Each row below holds a small network's activations on one input, seen along a few directions.
In each table, some parts of the input vary, and every possible input appears once, in random order.
A made-up example of a description, with smaller parts first: one of 4 places along a line, together with either a single point or one of 9 places around a ring or (one of 2 separate values, together with one of 8 places around a ring).
Shared parts are said once, and a part with two or three values counts as separate values.

Other details of the inputs vary at random and push rows far along two fixed directions, the same in every table; ignore that.

Rows:
R1: [  9   8  -2   9  10   4  -5  -8  10   5   2   6 -11   0]
R2: [  9   0  10 -27   2   5 -12  13 -12   0 -10  14  -4 -10]
R3: [ -4  11 -16 -50 -16   1 -12  -2 -19 -16 -15  20  15  25]
R4: [-23  11 -13  22 -19 -18  21  -8   7  -7   4 -23   3  11]
R5: [ -2   0   5  18 -11   2   8   6  18  18  12 -15  -8  -7]
R6: [ 25  -6  20   7 -25  -7 -11  15   6  22   5  14  -9 -22]
R7: [ -7   7   0 -14  -6   1   4  -2  -6  -8   3   2   5  12]
R8: [ 29 -11  22  20  -4   4  -3  26  -2   8  -3  20   4 -20]
R9: [ 13   1   8 -27  -7   7  -9  11  -9   5  -2  13  -6   0]
R10: [ 11   6   1  10  10  -1   1  -8   6   3   3   7 -16   0]
R11: [ 23  -1  21  18 -18  -4  -9  27  -2  14   2  21   0 -21]
R12: [-10  11 -11  19  11  -8   3 -27   6  -4  -1 -13 -13  11]
R13: [-25   0 -14  17   8   3  17 -14   6  -9   0 -35  -7   4]
R14: [-1 -1  5 -7  1  4 -1  8  8  7  0 -4 -2 -6]
R15: [-12   4   0 -17   2   3   0  -2  -2  -7  -3   2  11   6]
R16: [-16  -6 -16  10  17  -4  11  -9  -2 -13   8 -21   7  -3]
R17: [  7   3   2  32   7  -5  -2 -13  22  13   6  -2 -12  -2]
R18: [ 22  -7  25   4  -3   2  -5  26   8  16   5  11  -9 -22]
R19: [ 16  -2   5 -13   0   8 -13  12 -22 -10 -18  22   9  -7]
R20: [-20   0  -1   7   2 -10   6 -10   6  -2  -3 -23  -5   5]
R21: [  7  -4   8  -2 -19  -8   1   0   7  13   5  -1  -6   1]
R22: [ 22  -7  28  15  -8  -6  -4  29   2  12   1  20   3 -19]
R23: [-10   2 -15 -49  10  21  -9 -11 -23 -25 -19  14  15  20]
R24: [-14   5 -10   0 -15  -2  15 -10  15   7   9 -24  -4   8]
R25: [ 13  -3  10 -26  -9   3 -15   6 -10   6  -5  17  -5   4]
R26: [ 27 -17  10  13   7   3 -13  26   2  14   3  19  12 -25]
R27: [  2   4   9  21 -20  -8  15   5  16   5  17  -8   3  -4]
R28: [-18   1  -7  17   5   3  15 -11   1 -13   0 -19   4   1]
R29: [ -5  15 -12 -49 -13   4  -8  -7 -24 -21  -9  16  11  17]
R30: [  2   4   5  17 -19  -7  12   4  13  14  11 -16 -10 -11]
R31: [-16  -9 -13   8  18  -3  16  -9   1 -11  10 -19   7   3]
R32: [  4 -13  -4  -3  17   3   1   6  -2   2   8  -8  -4  -8]
R33: [ 22  -2  20   8 -13   3  -8  22   4  19   6  11 -11 -24]
R34: [-24  -1 -16  26   4   0  20 -10   8  -9  -3 -27  10  13]
R35: [-14  16 -11  23   9  -6  13 -24   5 -10   3  -5  -4   6]
R36: [ -7   2 -11 -46  10  16  -4 -10 -27 -27 -17  14  11  21]
R37: [ -6  -1 -14 -52  13  18  -7  -9 -24 -22 -19   6  -1  20]
R38: [-30   3  -9  19   0 -10  18  -7  11  -4   0 -25   9  14]
R39: [-19  14 -15  32   9 -13  23 -25   9  -7   2 -12  -3  17]
R40: [  0  -1   6   2 -11  -3  -5   2   1  10   0  -2  -8  -3]
R41: [-17  -6  -9   9   7   5   4 -14   8  -2  -3 -24  -2  12]
R42: [ -9   7 -10  15  12  -8   7 -27   9  -2   1 -11 -14  16]
R43: [ -1  14  -9  -7  10   6  -3 -17   1  -9  -5  17   4  11]
R44: [  8   3  14 -21  -1   3 -11  11 -14  -5  -8  22   7 -10]
R45: [  0  -3   5  -1 -11   1  -7   1   8  14   3  -2  -5   1]
R46: [ -4  -4  -4 -14   8   6  -9  -8 -12  -9 -12  -4  -1   6]
R47: [ -1   5  -3 -20 -13  -1   7  -3   0   3   3  -7  -4   9]
R48: [  0 -12  -6   1  15   6  -1   4   4  -1   8   0  13 -10]
R49: [-17  -4 -11   7   7  10  10  -9   9  -3  -1 -25  -3   7]
R50: [  0 -15  -6  -2  16   3 -12  -1   2   8   3  -6   3  -4]
R51: [-13   6  -8  13 -19 -15  18  -3   7  -6   5 -13   5  13]
R52: [ 21   9   1 -16   9   6 -18  -3 -11  -3  -9  27 -13  -4]
R53: [ 25   1  19   6 -25   2  -6  21  13  14  13  19   6 -20]
R54: [ -4   5 -13 -59 -14   5 -17 -12 -16  -8 -14  13   4  24]
R55: [  2 -13   9  27   2   1   7   1  12   9   4 -14  -9  -7]
R56: [ 32   8  16  29  -1  -5 -11  10  -1  12  -2  33  -4 -21]
R57: [-24  -8 -19  20  16 -11  21 -11  -1 -12   7 -28   9  11]
R58: [ 19  10   6 -12   7   5 -11  -5  -9  -6  -5  35  -2   0]
R59: [  2 -12  -8  -4  17   8  -6   6   3   5   6  -8   1  -9]
R60: [-28   7 -13  21 -10  -8  18  -7  11  -1   6 -25   5  17]
R61: [ 20 -11  25   5  -6   1 -16  19  10  20   1  13  -4 -20]
R62: [ -7  -4 -23 -55  24   6 -23 -14 -34 -21 -16   4   6  18]
R63: [ 11   6   9 -20 -11   5 -12  11 -14  -3  -2  22   4  -5]
R64: [ 22 -12  28   7  -5  -3 -11  20   7  17   2  14  -8 -19]
R65: [  2 -16  -2   0  16  -1  -6  -1  -4   5   5  -6  -3  -4]
R66: [  3   1   7   8 -13  -6   4  11  -1   4   2   6   3   3]
R67: [-4 -2 15 23 -2 -7 14  7 14  3 10 -8  2 -9]
R68: [  2 -11  -2  33  11 -10   6   9   2   2   8 -13   7 -16]
R69: [ 27 -15  10   6  12   5 -14  24  -3  14   8   8  -5 -32]
R70: [-11  11 -12 -51  -4  13 -11  -7 -20 -17  -9  15  13  23]
R71: [-12  15 -16  23   9  -6  11 -21  10  -4  -2  -3   2  15]
R72: [-21   5  -2  16  -1 -13  13  -3   1  -8  -4 -17   6   4]
Each input here is: one of 3 separate values, together with one of 4 places along a line, together with either a single point or one of 5 places along a line.
- Changing only the choice among 3 separate values turns R67 into R44. The same change can be made to R31. Which row results? => R16
- Changing only the choice among 3 separate values turns R50 into R65. The same change can be made to R24. Which row results? => R47
- Which other rows does R19 become when the choice among 3 separate values takes its other values? List them by row number. => R8, R34
- Which other rows does R46 become when the place on the line of 4 takes its other values? List them by row number. => R13, R19, R28
- Start at R26 and move only the place on the line of 5, one step at a time. The first step leads to R34. Which rows follow, in order? => R38, R60, R3
- Which other rows does R37 become when the place on the line of 5 takes its other values? List them by row number. => R9, R18, R32, R47
- List by row number the other rows that have the choice among 3 separate values and the place on the line of 4 in common with R53. => R15, R23, R43, R48, R70

Rows:
R73: [ 35   5  18  -2 -17   4 -16  19   2  12   3  40   8 -16]
R74: [-11 -15   0  61  10 -10  23   5  27  15  22 -37   1 -22]
R75: [ 23   0   4 -57   8  17 -31   4 -31  -9 -25  39  -1   6]
R76: [ 29   8  10 -21 -10   7 -19   7  -3   8   2  35   0  -6]
R77: [ -8   9  -1   2  -8 -10   3  -9   0   2   0  -7  -9   8]
R78: [  4   7  -1 -60  -5  13 -18   0 -24 -12 -17  25   0  12]
R79: [ 22 -10  21  50   6  -3   5  18  13  14   9   1  -7 -30]
R80: [ -5  -9   4  26 -10  -8  13   8  22  15  18 -24  -5  -9]
R81: [ -2   2 -10  23  16   2   7  -9   8  -3   7   0   3   0]
R82: [  7 -10  16  28 -16  -7  10  20  15  18  15  -7   6 -15]
R83: [-33  13 -15  15  -8 -10  24 -17   6 -12  -2 -30   2  21]
R84: [-23   2 -26 -48  15  10  -6 -22 -20 -21 -14  -9   5  28]
R85: [ 30  -5  12 -13  12   2 -24  13 -19  -2 -11  36   0 -15]
R86: [-24   4 -14 -15  -9  -2  11 -10  -6 -15  -3 -14  11  20]
R87: [-18   1  -8  -5  10   3   5 -15   0  -6  -4 -17  -4  11]
R88: [-17 -10  -8  26   8  -5  12  -4  20   9  13 -36  -4  -2]
R89: [ 12 -10  17  37   8   1   3  15  12   9   9  -2  -2 -26]
R90: [-35   8 -12  17  -8 -10  27 -15  13 -11   2 -33   3  16]
R91: [ 20   8   7 -53  -8  11 -23   8 -26  -6 -19  36  -3   4]
R92: [-23  -4 -18   6  17   1  13 -14  -2 -14   2 -23   7   8]
R93: [ 42 -11  29  12  -2  -1 -21  22   1  24  -2  32 -12 -30]
R94: [-34  11 -33 -61   2   5   2 -26 -22 -30 -13 -14   5  41]
R95: [-34  13 -17  12  -8 -15  18 -21   1 -11  -1 -25   2  26]
R96: [ 44  -7  25  21  -1   6 -19  21  15  27   9  34  -7 -30]
- Changing only one part turns R80 into R74. The same change can be made to R78. Which row results? => R89
- What is each input in this table made of? => one of 4 places along a line, together with either a single point or one of 5 places along a line
- Which other rows does R84 become when the place on the line of 5 takes its other values? List them by row number. => R75, R87, R88, R93
- List by row number the other rows that have the place on the line of 4 in common with R86. => R73, R82, R83, R90, R95
